These are the activations of a small neural network, seen along a few directions. Each row is one input.
In each table, some parts of the input vary, and every possible input appears once, in random order.
Descriptions start from the smaller parts, as in this example, which fits no table here: one of 2 separate values, together with either a single point or one of 11 places along a line or (one of 4 places along a line, together with one of 8 places around a ring).
Shared parts are said once, and a part with two or three values counts as separate values.

Other details of the inputs vary at random and push rows far along two fixed directions, the same in every table; ignore that.

Rows:
r1: [ 26 -28   9   8  46   4  29   4  25  -1  20 -32   9]
r2: [  8  11  28  -5  26  -9  35 -24  24  14  22  -4  35]
r3: [ 45  27 -18   4 -14  -5  -6 -18  38  18  28  12  -5]
r4: [-15 -26 -20   5 -75   8 -36  25 -50 -15 -36  32 -41]
r5: [-56 -43   5 -13  38  25 -19  25 -49 -17 -38 -20  30]
r6: [-28  14 -10 -24  27  11 -25   4 -12   8 -22  -8  30]
r7: [-65  -6  45 -28  36   3   9   1 -49  10 -55 -11  80]
r8: [ 43 -18   8  29 -20 -13  30   2  25   1   3  -4 -23]
r9: [-19 -12  -8  -5 -42  -2  -1  18 -40  -6   7  24  -3]
r10: [ 57 -10 -27  29  -7  -8  32   3  61   1  54  -5 -50]
r11: [ 57  26 -19  -4 -55 -22  30  -2  43  29  55  38 -19]
r12: [-25  -7 -22  -9 -42  -2  -1  30 -24  -7  18  22 -20]
r13: [ 77 -12  -8  28 -35 -13  27 -14  44   0  41   5 -55]
r14: [ 53  40 -32   9  -2  -1   7 -27  74   5  54   5 -37]
r15: [-66  16 -36 -28 -56  15 -37  12 -40 -11 -10  50 -30]
r16: [ 60   5   5  23 -10 -40  -2  11  19  -6  40  30 -69]
r17: [  8  15  33  -9  88   5  51 -54  55  -2  52 -37  33]
r18: [-11 -35  22   7  11   4   1   3 -28  -9 -28 -18  15]
r19: [-27 -12  12   3  54  23 -27 -13 -15 -12 -35 -39  14]
r20: [-50 -18  -5  -7  39  32 -50   0 -39 -18 -42 -28  15]
r21: [ 37  31 -20  -7  -3   4  26 -39  57   1  79  18 -41]
r22: [-79 -20  16 -11  19   4   9  22 -52 -17 -35 -13  32]
r23: [ 35  -5  32  34  36 -15  26  -3  35  17 -29 -42  31]
r24: [-11  -3 -41   0 -40  11 -55  36 -18  -1 -19  13 -28]
r25: [ -6 -37  18   5   9   1   6  21 -27   3 -33 -13  26]
r26: [  6  18 -20 -12 -81 -18  -3  20  -4  18   8  51 -15]
r27: [  2 -10  11  11 -14  -6 -22  28 -16  16 -52 -12  23]
r28: [ 28   2 -30  13 -63   6 -45  10 -10   2 -14  24 -45]
r29: [  2  -7  31   2  61   2  52 -33  22 -17  38 -35   8]
r30: [ 52  38 -35   4  -9   6  -4 -34  64  -3  56  11 -47]
r31: [ 50  28   8   5  53  -9  31 -25  79  20  38 -33  21]
r32: [-23  27 -60 -12 -53   7 -49  16  -2   4  -5  38 -35]
r33: [-38 -27 -40  -6 -53  25 -49  22 -48 -30 -17  27 -56]
r34: [-16   7  21 -13  31   2 -11  -1 -13  16 -42 -13  62]
r35: [-31 -21  68   5  44  -7  45 -16 -29 -10 -35 -36  52]
r36: [-31  21 -42 -23 -26  23 -57  -6 -21 -10 -10  25 -26]
r37: [ 67  -3  28  28  54 -10  33 -16  57  20  12 -47  30]
r38: [ -3  -7   7  -2  41   6  33 -12  10 -11  49 -20   9]
r39: [ 25 -25  29  18  72  10  38 -29  35 -13  23 -48   1]
r40: [ 17 -24 -33  11 -61   2 -21  26 -15  -2  10  32 -40]
r41: [  9   1 -20  18 -56   0 -37  19 -15   4 -37  15 -29]
r42: [ 15  20 -17 -12 -38  -8 -23  12  -4  23 -18  22  11]
r43: [-28  17 -34 -19 -62  10 -66   7 -42   0 -32  41 -12]
r44: [-76   1  15 -28  73  27 -36 -10 -38  -9 -49 -30  64]
r45: [-20  10  21 -16  69  11  29 -31  25   0  33 -21  36]
r46: [-20  -1 -40   6 -31  21 -52  20 -19 -13 -26  10 -38]
r47: [-40  15 -20 -17 -83  -3 -23  14 -40   3 -25  55 -20]
r48: [ -5  21 -10  -8 -42   3 -35  -7 -16   1 -32  21  -7]
r49: [ 59   4 -10  16 -37 -17  40 -16  35  -2  71  15 -37]
r50: [-39 -23  29 -12  -3 -11  20  26 -57   2 -38  -5  49]
r51: [-60  -1  26 -24   6   4  -4 -11 -45  -1 -38   6  43]
r52: [ 16 -31  37  15 104  11  44 -23  38 -12  24 -64  34]
r53: [-35 -20  55  -2  28  -4  33 -13 -40  -9 -35 -27  44]
r54: [-35 -40  41   2  68   7  19  15 -15  -8 -42 -52  49]
r55: [-64 -26  52  -1  21 -13  31  18 -57  -5 -68 -25  66]
r56: [ 18 -26  45  24  90   3  56 -23  44 -11   7 -63  24]
r57: [-11  23 -21  -5 -57  -3 -34   7 -16   6 -39  30 -12]
r58: [ 42  30 -19  -5 -13 -12  34 -13  67  17  74  17 -23]
r59: [-37  -6 -15 -11 -28  15  -8   5 -37 -27  12  17 -28]
r60: [ 28   6  -4  14   5  -7  50 -14  39 -14  61  -5 -30]
r61: [-39  10 -10 -31  16  13  -4  -1 -12   2  15  15  17]
r62: [ 17 -29 -14   5 -50  -7  -7  37 -24   9 -16  18 -14]
r63: [-30  27  52 -18  40 -33  -3  -6 -30  -2 -17  23  16]
r64: [  4   0 -61   3 -32  25 -60  17  -3  -8  19  22 -47]
r65: [ 48 -17  -3  33 -32 -20  29  13  32  10   9   2 -26]
r66: [ 21  -9  33   3  83   0  70 -21  40  -6  54 -45  37]
r67: [-76   2  17 -30  69  29 -39 -19 -42 -15 -52 -31  57]
r68: [ 49  30 -13  -1 -53 -13  22 -27  39  14  53  37 -40]
r69: [ 24  -3 -39   5 -69   0 -44  38 -19  18 -20  28 -25]
r70: [ 61   7 -39  13  -7   5  -9   8  50  12  43  -4 -35]
r71: [ 34 -17 -46  10 -23  13  -8  -1  27 -18  61  14 -64]
r72: [-32  10  19 -15 -23   0   3 -13 -25   1 -25  19  12]
r73: [-37  11  13 -15  -4   7 -36  -9 -41   3 -65   1  29]
r74: [-43 -25  39   3  51  14 -24  -3 -46  -4 -78 -44  59]
r75: [ 28  40  56   2  85 -40   7 -26  25   8  -7 -15  23]
r76: [-27 -12 -15  -7 -86 -14 -11  45 -57   0 -20  41  -9]
r77: [-27  -5 -33  -2 -25  29 -63  10 -30 -21 -28   7 -36]
r78: [ 15  -5  25   6  69   4  57 -35  34 -14  59 -41  14]
r79: [-27 -19  13   4  18  14 -37  13 -41   2 -59 -22  36]
r80: [ 72  35 -25  11 -54 -24   5  -1  56  30  29  23 -21]
r81: [ 12  13  42   6  28 -24  60 -22  39  20   0 -17  44]
r82: [ 19  21  -9 -11  54  10   4 -22  42   7  25 -17  24]
r83: [ -8   2 -57  11 -51  12 -53  31  -6  -1 -12  22 -49]
r84: [ 11 -10  12  -4  37  -5  50  -1  16   0  41 -22  18]
r85: [-10  -5 -13   7 -50  12 -53  15 -39  -6 -53  14 -21]
r86: [-75   4  16 -29  23  21 -12 -15 -40 -16 -30   2  24]
r87: [ 11  18  -5   9 -18 -24 -62  27 -31  -4 -21  36 -50]
r88: [ 56  32 -11  18 -23 -25  19 -13  60  24  17   6 -10]
r89: [ -7  -5   2   6 -52 -12  18  12 -25  -6  -5  22 -14]
r90: [ 23  -5  -3  11  58  15  -5  -4  31   4  17 -37  14]
r91: [ -4  12  22 -19  57   1  41 -18  27  14  26 -21  41]
r92: [  1  24 -17  -6  -7  -5  23 -10  38   7  38  17 -15]
r93: [-24 -39  25   5 -14  -8  -4  35 -44   3 -61  -9  28]
r94: [ 64   2 -14  13 -38 -21  48   1  36  10  72  18 -25]
r95: [ 29  22  17   6 -14 -45  11   9 -10  -7  45  38 -48]
Description of these inputs: one of 5 places around a ring, together with either a single point or (one of 2 separate values, together with one of 9 places around a ring).
Q: Changing only the place on the ring of 5 turns r54 into r31. The same change can be made to r18. Which row results?
A: r43
Q: Changing only the place on the ring of 5 turns r76 into r93. The same change can be made to r59. Which row results?
A: r33
Q: Changing only the place on the ring of 5 turns r83 into r92. The same change can be made to r27. Which row results?
A: r26
Q: Which other rows does r74 become when the choice among 2 separate values takes its other values? List them by row number.
A: r20
Q: Which other rows does r21 become when the place on the ring of 9 takes its other values? List them by row number.
A: r15, r17, r45, r58, r61, r86, r91, r92
Q: A walk changes only the place on the ring of 5. It starts at r37 and steps to r34. List the rest of the walk in order.
A: r7, r94, r25
Q: Which other rows does r13 become when the place on the ring of 5 takes its other values? List them by row number.
A: r28, r53, r68, r73

Rows:
r96: [ 92  19   1  30  -6 -22  17 -11  58  13  43  -8 -38]
r97: [-51 -27   3  -9 -48  13 -27  24 -70   8 -76   7  39]
r98: [-30  -1 -17 -16 -84 -15 -18  25 -52  -8 -21  56 -30]
r99: [ -8 -63  37  18  72   8  48   4 -13 -29   3 -64  17]
r100: [-48  15 -55 -31 -59  11 -52  20 -45 -13  11  57 -36]
r101: [ -6   6 -38  10 -84   2 -64  35 -43  -1 -31  38 -46]
r102: [ -7   8 -34 -15   3  13 -27 -14  10  -5  16  20 -26]
r103: [ -3   6  -8   3 -50 -16   2  -6 -13  -2  16  32 -20]
r104: [ 45  22 -11   4   0 -10  43 -11  60  10  62   2 -22]
r105: [ 43  17 -14  10  29  -1   4 -25  58   2  40 -14 -33]
r106: [-17 -11  24   1  54  13  -1 -10  18   3 -23 -36  45]
r107: [ 59  10 -12  22 -50 -32  43   1  50  24  46  28 -42]
r108: [  0  14  22  -3  45  -5  43 -22  32  -5  25 -20  25]
r109: [ 43  11 -35   8 -45 -13 -22  12   5   3  24  43 -46]
r110: [-72 -11  22 -16  46  27 -11  18 -55  -1 -68 -33  79]
r111: [ 30  -9  42  15  38 -14  32  -8  21  10 -22 -41  38]
r112: [ 12   7   1   9  35  16 -14 -12  31  -1   6 -33   5]
r113: [-18   3  35 -18  93  18  21 -27  13   2   8 -35  48]
r114: [-65 -16  38 -23  10   6 -19   6 -65 -10 -58   1  42]
Q: Describe the family of inputs behind these rows.
A: either a single point or (one of 2 separate values, together with one of 9 places around a ring)
Q: Which other rows does r114 become when the choice among 2 separate values takes its other values? List them by row number.
A: r113

Rows:
r115: [ 22 -10  13   6  89  29  17 -14  42   1 -11 -82  64]
r116: [-96 -17  54  -5  -6   7  16  -5 -61 -29 -55 -11  30]
r117: [-64  24 -41 -51 -35  17 -23  28 -42  10   3  50   3]
r118: [-61 -15  31 -27 -15  10  21  -5 -41   3 -36 -17  73]
r119: [ 35  27 -66  -5 -38  -9 -47   5  33  -9  94  64 -85]
r120: [-70   0  -4 -24 -67 -14 -13  54 -71  -3  -6  52   2]
r121: [ 26  -3 -45  14  -6  26 -20 -11  39 -16  11 -33 -34]
r122: [-20   0  13  -5  82  23  13 -60  42  -4   2 -51  35]
r123: [ 43  15  27  12 -12 -36  51 -24   6  -3  70  12 -29]
r124: [ 61 -16  12  35 -32 -18  47  -7  12 -14  30  14 -47]
r125: [  7  38 -51 -31 -49  -9   0  19  24   9  77  73 -55]
r126: [ 89  74  35  16 -53 -60  23 -28  66  47  19  28   5]
r127: [ 35 -29  57  27  51 -36  66 -14  -4 -10   7 -26  14]
r128: [ 83  96   1  -9 -28 -42   3 -42  87  43  26  43 -14]
r129: [ -5 -51  10   7  13  22  -7  13 -13   9 -55 -44  52]
r130: [ 17 -47  49  13  71 -18  14  18   1  -5 -15 -44  22]
r131: [-17 -13   4  -4  64   1 -31  20 -18 -25 -17 -37   7]
r132: [-35  10 -64 -26 -39  40 -64   0 -15   4   5  35   1]
r133: [ 48  34  -2 -16  14 -22  33 -37  41  -6  87  30 -48]
r134: [-77   3   4 -23  71  27 -28   2 -32  13 -24 -23  66]
r135: [-62   6   9 -40  22  19  16 -35  -6  -4 -20 -12  24]
r136: [-63  -5 -58 -17 -19  31 -76  63 -66  -3 -46   5   3]
r137: [-57 -27 -28 -11 -67  -2 -18  72 -86   8 -49  42  13]
r138: [ -5 -37  67  13  68 -40  56  14 -19  -9 -18 -30  52]
r139: [ 68 -39  24  24  45  11  39  -6  57  23   5 -56  40]
r140: [-41  -9  59  -1  32  -7  66 -36  -4   8 -18 -54  55]
r141: [  7 -37  -7  18 -49  19 -44  23 -49 -19 -30  21 -60]
r142: [ 52  23 -40   6  16  22   9 -46  88   8  71  -7   5]
r143: [  15   22   56   18  -12  -48   -5    7  -21   38 -103    4   58]
r144: [  13  -21  -53   -1 -109    3   -8   41  -26    6   -4   54  -19]
r145: [ 24 -24  55  23  65 -37  85  15  29   9  13 -32  49]
r146: [-43 -44 -19  19 -58  27 -52  34 -54 -23 -65  14 -52]
r147: [-14 -35 -20   4 -35   0 -38  67 -33   3 -21  22 -23]
r148: [ -4   6  34  -1 101   2  -1 -44   5 -17  22 -28  18]
r149: [ 57  16   4   7 -32  -7  67 -20  60  24  72   1  15]
r150: [ 57   7 -32  41   8  12   4 -22  74 -25  46 -30 -71]
r151: [-64 -39 -22   2 -75   4 -17  32 -76 -10 -70  21  -4]
r152: [ 35  13 -83   7 -55   2 -47  54  27  -6  57  40 -83]
r153: [-41 -19  26   6  61  36 -39   0 -54 -39 -64 -48  10]
r154: [ 21  15 -18  -7 -77 -39  12  23  -1  -5  76  63 -59]
r155: [-60  16 -48 -59 -55  31 -33   9 -40   2 -13  50   9]
r156: [103  13 -25  29  29 -10   0 -18  60 -17  82 -19 -71]
r157: [  2 -44 -32  15 -61  21 -35  19 -12  -4 -30   3 -39]
r158: [ 19  26  48  -9  70   6  57 -57  34 -11  41 -18   2]
r159: [   7   40   36    7   53  -13  -63   -7   -6   19 -108  -42   57]
r160: [-75  -2  35 -22  12  -4  30  25 -61  17 -29 -12  72]
r161: [ 87  17  71  38  54 -39   9 -21  58  51 -66 -47  45]
r162: [-43 -48  24   0  48  15  -7  42 -52  21 -69 -43  61]
r163: [ -1  18  49 -31  96 -19  56 -33  32  -6  41 -20  31]
r164: [ 33 -23  40  48  26 -23  84 -23  43 -13   8 -32  -7]
r165: [-54 -46  19  -3 -10   8  14  24 -59  -4 -80 -18  78]
r166: [ 57  18  34  25 -16 -16  65 -35  33  -7  71   7 -33]
r167: [-61 -18 -63 -17 -37  44 -82  38 -60 -16 -65  -7  14]
r168: [-78   3 -22 -16 -17  40 -82  -3 -80 -28 -36  35 -31]
r169: [-14  20  30 -11  55   3  57 -58  44 -11  21 -27  -5]
r170: [ 13  29 -65  -8 -31   3 -37  15  32   7  76  56 -61]
r171: [-32  13 -57   5 -46  27 -55 -17   0 -23  20  42 -72]
r172: [ 18  66  39   5  67 -22 -32 -49  41  32 -51 -16  60]
r173: [ 76 -22 -31  24 -56 -15 -23  13   5  -4  44  26 -97]
r174: [ 31  34 -77 -32 -89  14  -3 -12  46  11  76  59 -45]
Q: Describe the family of inputs behind these rows.
A: one of 6 places around a ring, together with either a single point or one of 9 places around a ring
Q: Changing only the place on the ring of 6 turns r153 into r158. The same change can be made to r167. Which row results?
A: r174
Q: Changing only the place on the ring of 6 turns r128 into r161. The same change can be made to r169. Which row results?
A: r146
Q: List by row number the other rows that have the place on the ring of 6 in common with r144.
A: r124, r127, r137, r138, r143, r145, r151, r164, r165
Q: List by row number the other rows that have the place on the ring of 6 in common with r171.
A: r119, r122, r132, r134, r142, r148, r168, r170, r172
